Each row below holds a small network's activations on one record, seen along a few directions.
Each row is followed by the record's values for the fields PUMUM, GUVIM, RAF, GIRAR, BIS, SUBUP.
A field that a record lacks is left out.
Other fields move the rows too, some of them a lot.
Random noise pushes rows far along 2 fixed directions. That doesn't count. These rows show it; they differ only by the noise:
[ -85   -9   95   67   30   73  262 -174   82   52   12   99   25  185
  -90  146   45 -360  -79  264   60  -18  -80]
[  66  -79 -177   31   -4   61 -105   39  155 -211  -11  -74   32  104
   48   26 -127 -234   65  321   13  -17 -230]
[  85 -282 -528 -105   13 -101 -194  240  340 -462 -114 -113 -232  -95
  249  302 -246  -65  -74  381  -60 -106 -556]
[  92  185  227  212  -40  286 -104 -172  -84   54  127  -77  409  357
 -189 -407  -19 -431  312  255  101  110  180]

[ -46 -258 -402 -125   37  -52  -53  413 -114  -16  -62   33 -105 -172
  184   61  118  182  188 -249  -12   68  303] => (PUMUM gal; BIS lib; SUBUP sibok)
[-413 -116 -148   64   42  -90  289  102 -122  321 -103  112   79  -53
   -3  216  201   27  -16 -235   92  -44  339] => (PUMUM gal; BIS vose; SUBUP sibok)
[-183  -40 -295  177  -58   96 -230   94  101  -70 -110 -150  256  130
   39   15 -123 -289  195  278   50  -82 -120] => (BIS reri; SUBUP zos)
[-162 -400 -441 -160   62 -184  461  351   77   30  -40  213 -275  -56
  199  643  272 -130 -239  193   67    2 -100] => (BIS til; SUBUP zos)
[ 100 -176 -232 -156   13 -151  -93  156  226 -222  -23  -74 -275 -160
  225  154 -166  161 -142  171 -140 -108 -365] => (PUMUM rab; GUVIM tasez; RAF tir; GIRAR lif; BIS lib; SUBUP sibok)
[-237   -8 -120   51   19  -71 -132  -71   -5   52 -127 -101  101  -75
   15  -39 -126  188   47 -177   -5  -84   48] => (PUMUM gal; GUVIM tasez; RAF tir; GIRAR lif; BIS vose; SUBUP bab)
[ 405  -36  301 -184   13  -31  401  -53  -17  -18  210  262 -292   84
  -66   39  231  -96 -124   35   58  248  -15] => (PUMUM gal; GUVIM tasez; RAF tir; GIRAR lif; BIS fefub; SUBUP mef)
[ 426  -42 -142 -119   50   72 -426  233   30 -420   17 -150 -125 -114
   92 -317 -162  149  240 -100  -54   91  -65] => (PUMUM rab; GUVIM tasez; RAF nofem; GIRAR gosan; BIS fefub; SUBUP mef)
[-513 -164  -45   -4   88  -62  619  -92   -6  334 -126  265 -133  -10
   -2  639  319 -262 -304   37   45 -144  116] => (PUMUM rab; BIS til; SUBUP zos)
[ -45 -114 -199  -48   26 -163   33  167  230 -107  -63   14 -180 -181
  146  239  -85   75 -144   42   51 -163 -276] => (PUMUM rab; GUVIM tasez; RAF tir; GIRAR lif; BIS vose; SUBUP sibok)
[ 309  131  215 -113   82   62 -174  -85   51 -313  -49  -50 -182 -131
  -42 -167 -125  152   -9 -136  -97   30 -142] => (PUMUM rab; BIS fefub; SUBUP mef)
[-136  157  241  198    9  175  282  -85 -143  319    8  142  267  273
 -227 -100  232 -393  146  -39  210   66  325] => (PUMUM rab; GUVIM solad; RAF tir; GIRAR vek; BIS reri; SUBUP zos)
[-183  335  213  361  -74  234 -442 -350   -7   75  -20 -300  545  244
 -209 -468 -283 -227  251  132    7 -140   -2] => (PUMUM rab; GUVIM tasez; RAF tir; GIRAR lif; BIS reri; SUBUP zos)
[-748  -57  166   58   89 -238  795 -291    9  504 -184  314 -146  -71
  -92  784  289  -86 -554 -100   47 -255   13] => (PUMUM rab; BIS vose; SUBUP sibok)
[ -88  -82  -74  -88    0 -161    1  -16   31  -12  -48  -44 -110 -151
  118  127  -57  257 -109  -37  -87  -34  -72] => (PUMUM gal; GUVIM tasez; RAF nofem; GIRAR gosan; BIS lib; SUBUP sibok)
[-136  188  338  113  -31   11  -10 -158 -371  323  155  -13  326   59
 -171 -278  139  229   52 -244  -31  109  459] => (PUMUM gal; BIS til; SUBUP lisor)
[ -10  220  331  187  -67  163   70 -256 -134  274  170  -42  339  272
 -190 -251   82 -220   66  165   47   81  202] => (PUMUM gal; GUVIM tasez; RAF nofem; GIRAR gosan; BIS til; SUBUP zos)
[-277 -110  -67   73   -1  -28  270   -5  -35  239  -37  135   56  102
  -27  201  150 -174    8   39   65   16  136] => (PUMUM gal; BIS vose; SUBUP bab)
[ -68   66   53   95   52   72  -63   20 -162   88    7  -44  186   33
 -100 -169   75  117   90 -154  -27   82  241] => (PUMUM gal; BIS til; SUBUP zos)
[-244   27  -80  -52   47  -83 -199 -206  229 -137 -229 -203 -102 -232
  136  143 -331  230 -208   61 -213 -307 -327] => (PUMUM rab; BIS lib; SUBUP sibok)
[-353  206  256  189   79  173  248 -479  202  138 -191  -16  166  130
 -168  141  -87 -414 -153  239   41 -237 -114] => (PUMUM rab; BIS reri; SUBUP zos)
[  21 -335 -267 -260   76 -238  319   83  106 -119    4  145 -376 -110
  164  434   75   59 -268  123  -17   33 -197] => (PUMUM gal; BIS fefub; SUBUP mef)
[ 156 -146 -115  -87  -37   22  121  207  -64   31  128   52   64  109
  113  -79  150  -99  186  191   49  210  190] => (PUMUM gal; BIS lib; SUBUP sibok)
[ 346  -14 -304  -29  -10    8 -597  151  304 -520  -88 -291 -117 -136
  113 -266 -453  172  104   71 -112  -85 -479] => (PUMUM gal; BIS reri; SUBUP voruv)
[ 126    3   83  -62  -43  -12   29   27  -64   41  134  -13  107  114
   55 -143   46    1   93  172   11  124   56] => (PUMUM rab; GUVIM tasez; RAF tir; GIRAR lif; BIS lib; SUBUP sibok)
[ -20  186  416   97   63  220   61 -342 -137  107   75   29  141  156
 -213 -242   52 -204   91  -21  -45   50  253] => (PUMUM rab; GUVIM tasez; RAF tir; GIRAR lif; BIS fefub; SUBUP mef)
[-266   80  -16  169  -31   14    4 -294  241   77 -122  -97   60   47
  -46  149 -199 -194 -171  208  -20 -250 -292] => (PUMUM gal; GUVIM solad; RAF tir; GIRAR vek; BIS reri; SUBUP zos)
[ -74  -59 -369   88  -45  -47 -379   60  236 -213 -122 -235   47  -49
   90   -5 -332   50    0  144  -64 -172 -379] => (PUMUM gal; BIS reri; SUBUP zos)
[ 107 -124 -241   21  -33   97 -125  163   38  -72   67 -103  191  169
   88 -176  -36 -326  294  291  118   51   61] => (BIS fefub; SUBUP bab)
[ 103  -61  -52  -48   97   -2  -64   83  -54 -139   51  -35  -32    4
  -27  -44    3  107  -45   12  -74   81  -30] => (BIS mur; SUBUP voruv)
[  49 -224 -306 -135  -51  -93   79  233  111  -75    0   37 -172  -68
  225  224   32   12  -37  198  -45   28 -111] => (PUMUM gal; GUVIM solad; RAF tir; GIRAR vek; BIS lib; SUBUP sibok)
[-212 -234 -254   29  -13  -28  403  335  -95  240   18  185  100  130
   84  316  355 -340   98  153  209   78  268] => (PUMUM rab; BIS vose; SUBUP sibok)
[ 257  150  132   88 -143  239 -268  227 -353   90  170  -30  435  256
  -51 -553  175 -154  586  -32  128  298  508] => (PUMUM rab; BIS lib; SUBUP sibok)
[ 112  -28 -151  -20  -60   76  -60  119  111 -119  -87  -10   -2    0
   93   19  -14 -157  180   87   94   28  -45] => (PUMUM gal; BIS vose; SUBUP bab)
[-511   63  181   95   -2   -7  399 -521  217  313 -196   94  -48   29
  -59  426  -38 -291 -310  187  -23 -296 -162] => (PUMUM gal; BIS vose; SUBUP bab)
[-129   68  -43  222  -62  191  -54  -33   30   61  -26  -68  350  273
  -68  -83    6 -460  226  329  109   -1   16] => (PUMUM rab; BIS reri; SUBUP zos)
[ 230  213  456  -41   18   82   62 -393  112  -35   49   20 -188   -9
 -139 -124  -93  -35 -170  -13  -97  -36 -166] => (PUMUM gal; BIS fefub; SUBUP mef)
[ -94 -260 -234 -172   54 -216   87  195 -122  -28   -6  115 -270 -185
  116  253   95  372 -153 -205 -152   78   69] => (PUMUM gal; GUVIM solad; RAF tir; GIRAR vek; BIS mur; SUBUP lisor)
[-146 -265 -500  -70  -67 -138  -11  189  250 -135 -128  -57  -45   15
  274  368 -113 -198   -7  441   63 -111 -366] => (PUMUM rab; GUVIM solad; RAF tir; GIRAR vek; BIS vose; SUBUP bab)
[-125  259  488  135   85  145  -35 -393 -323  313  113  -37  321  181
 -309 -528   15   15  145 -312  -11   42  483] => (PUMUM rab; BIS fefub; SUBUP mef)
[ 213   40  248 -152   76 -140   88 -198  118 -159    9   84 -430 -182
  -63   59 -113  293 -330 -219 -145  -28 -288] => (PUMUM gal; GUVIM tasez; RAF tir; GIRAR lif; BIS fefub; SUBUP mef)
[  20  152  298   84   42  120   57 -250 -203  237  169  -38  218  160
 -195 -319   83  -43   49  -94   30   83  330] => (PUMUM gal; GUVIM tasez; RAF nofem; GIRAR gosan; BIS mur; SUBUP voruv)
[-228  -41  143  -48   37  -95  292 -295    2  235   22  125 -171   26
  -65  234   24  -83 -289  -18  -43 -154  -38] => (BIS fefub; SUBUP mef)
[-314 -176   39 -110  106 -252  700   11  -11  248  -78  395 -446 -198
  -34  754  360  104 -528 -256   18  -62  -22] => (PUMUM gal; BIS til; SUBUP zos)

Which values does each new row have?
[-291  123 -199  188  -36   32 -473 -251  340 -184 -248 -356  151  -57
   34   14 -503  -48  -99  229 -121 -413 -523] => (PUMUM rab; BIS reri; SUBUP zos)
[-238   44  -26   -1   14 -164  108 -309  346  -69 -245   -6 -297 -200
   10  456 -240   69 -443  -24  -30 -342 -541] => (PUMUM gal; GUVIM tasez; RAF tir; GIRAR lif; BIS reri; SUBUP zos)
[  -3   62   21   66   -2   92 -254  168 -349  165  100  -94  389  119
  -54 -531   67  137  423 -243   46  170  546] => (PUMUM rab; BIS lib; SUBUP sibok)
[ -62 -470 -496 -246   -2 -229  401  409    1   46   36  223 -299  -93
  294  505  276   11  -93  102   51  103   72] => (PUMUM gal; GUVIM tasez; RAF tir; GIRAR lif; BIS lib; SUBUP sibok)
[-284  227  183  224  -25   76 -105 -183 -136  253  -40 -163  466  116
 -129 -265  -54  -40  156  -54   86  -87  249] => (PUMUM rab; BIS vose; SUBUP sibok)
[ -81  195  143  248 -124  218 -301 -214 -169  240  151 -204  577  356
 -149 -533 -119 -341  383  176  107   -2  283] => (BIS fefub; SUBUP bab)
[ -40  306  534   31   55   10  -69 -489  -16   11  -60  -14 -101  -85
 -222 -118 -153  180 -211 -287 -136 -135 -129] => (PUMUM rab; BIS fefub; SUBUP mef)
[  54  114 -220  144 -179   66 -591  144  124 -180  -28 -299  344   12
  125 -253 -308  -54  300  231   81 -123 -200] => (BIS vose; SUBUP sibok)
[ -52  -15 -145   50  -31  -18  -46  143   40   76   14  -86  186   45
   69  -74  -47  -76  101  115  121  -70   33] => (PUMUM rab; BIS vose; SUBUP sibok)
[  -6  114  244   52  -35   38  -65 -376  -43   94  131  -68   88  119
 -118 -194 -128  -17  -54   73  -97  -13   -9] => (PUMUM gal; GUVIM tasez; RAF tir; GIRAR lif; BIS fefub; SUBUP mef)
[ 109  133  135   39  -26  -36   -8 -210  299 -124  -80  -71 -124  -33
  -32   84 -187  -60 -187  136   36 -135 -452] => (PUMUM gal; GUVIM tasez; RAF nofem; GIRAR gosan; BIS reri; SUBUP zos)
[ 121  -76 -240 -108   53  -55 -190  291   71 -295 -117  -42 -200 -212
  131  137  -30  253  -31 -134  -57  -20 -194] => (PUMUM rab; GUVIM tasez; RAF tir; GIRAR lif; BIS til; SUBUP zos)
[-158 -104  -55  -65   71 -188  228  -53  128   48  -53   64 -283 -158
   26  348   -7  202 -403  -54 -117 -133 -236] => (PUMUM gal; BIS til; SUBUP zos)
[ 327  203  225   45  -43  229 -359  -19 -225 -109   84  -87  178   68
 -123 -555  -17   39  399 -237    2  215  327] => (PUMUM gal; GUVIM solad; RAF tir; GIRAR vek; BIS fefub; SUBUP mef)
[-184 -227 -429 -163   -8 -156  -94  152  185 -106 -169  -58 -209 -223
  282  329 -156  147 -115   66  -77 -220 -230] => (BIS lib; SUBUP sibok)
[ 158  -90  -47  -13  -11   97   -4  308 -184   66  147   52  147  151
   29 -250  184 -110  326   39   48  228  338] => (PUMUM rab; BIS lib; SUBUP sibok)
[-151  -26 -254  117  -51  109 -159  213  -88   27 -108 -112  320   16
   83  -62   64  -98  338   11  111   38  276] => (PUMUM gal; BIS vose; SUBUP sibok)
[-390  -13 -127   81    2  -84   61 -101  162   92 -207  -22  -44 -147
   39  307 -115   63 -214  -32  -62 -259 -151] => (PUMUM gal; BIS vose; SUBUP sibok)
[-172  222  522  133    9  -33  511 -444   44  319   -1  232  -82  108
 -282  229  151 -195 -341  -85   95  -71  -92] => (PUMUM gal; GUVIM tasez; RAF tir; GIRAR lif; BIS reri; SUBUP zos)
[  46   24  -48   15  -20    4 -350  148 -141  -93   14 -150  180  -27
   52 -320  -84  241  266 -124  -64   90  138] => (PUMUM rab; GUVIM tasez; RAF tir; GIRAR lif; BIS lib; SUBUP sibok)
[ -21 -264 -608   17  -74   13 -194  588  -16 -117  -39 -102  216   48
  255   47   77 -174  364  231  139   71   99] => (PUMUM rab; BIS vose; SUBUP sibok)
[-154 -159 -484   75  -70    8 -393  349 -115 -104  -80 -170  188  -72
  152   19   -4   90  272  -35  -28   24  117] => (PUMUM gal; BIS til; SUBUP zos)
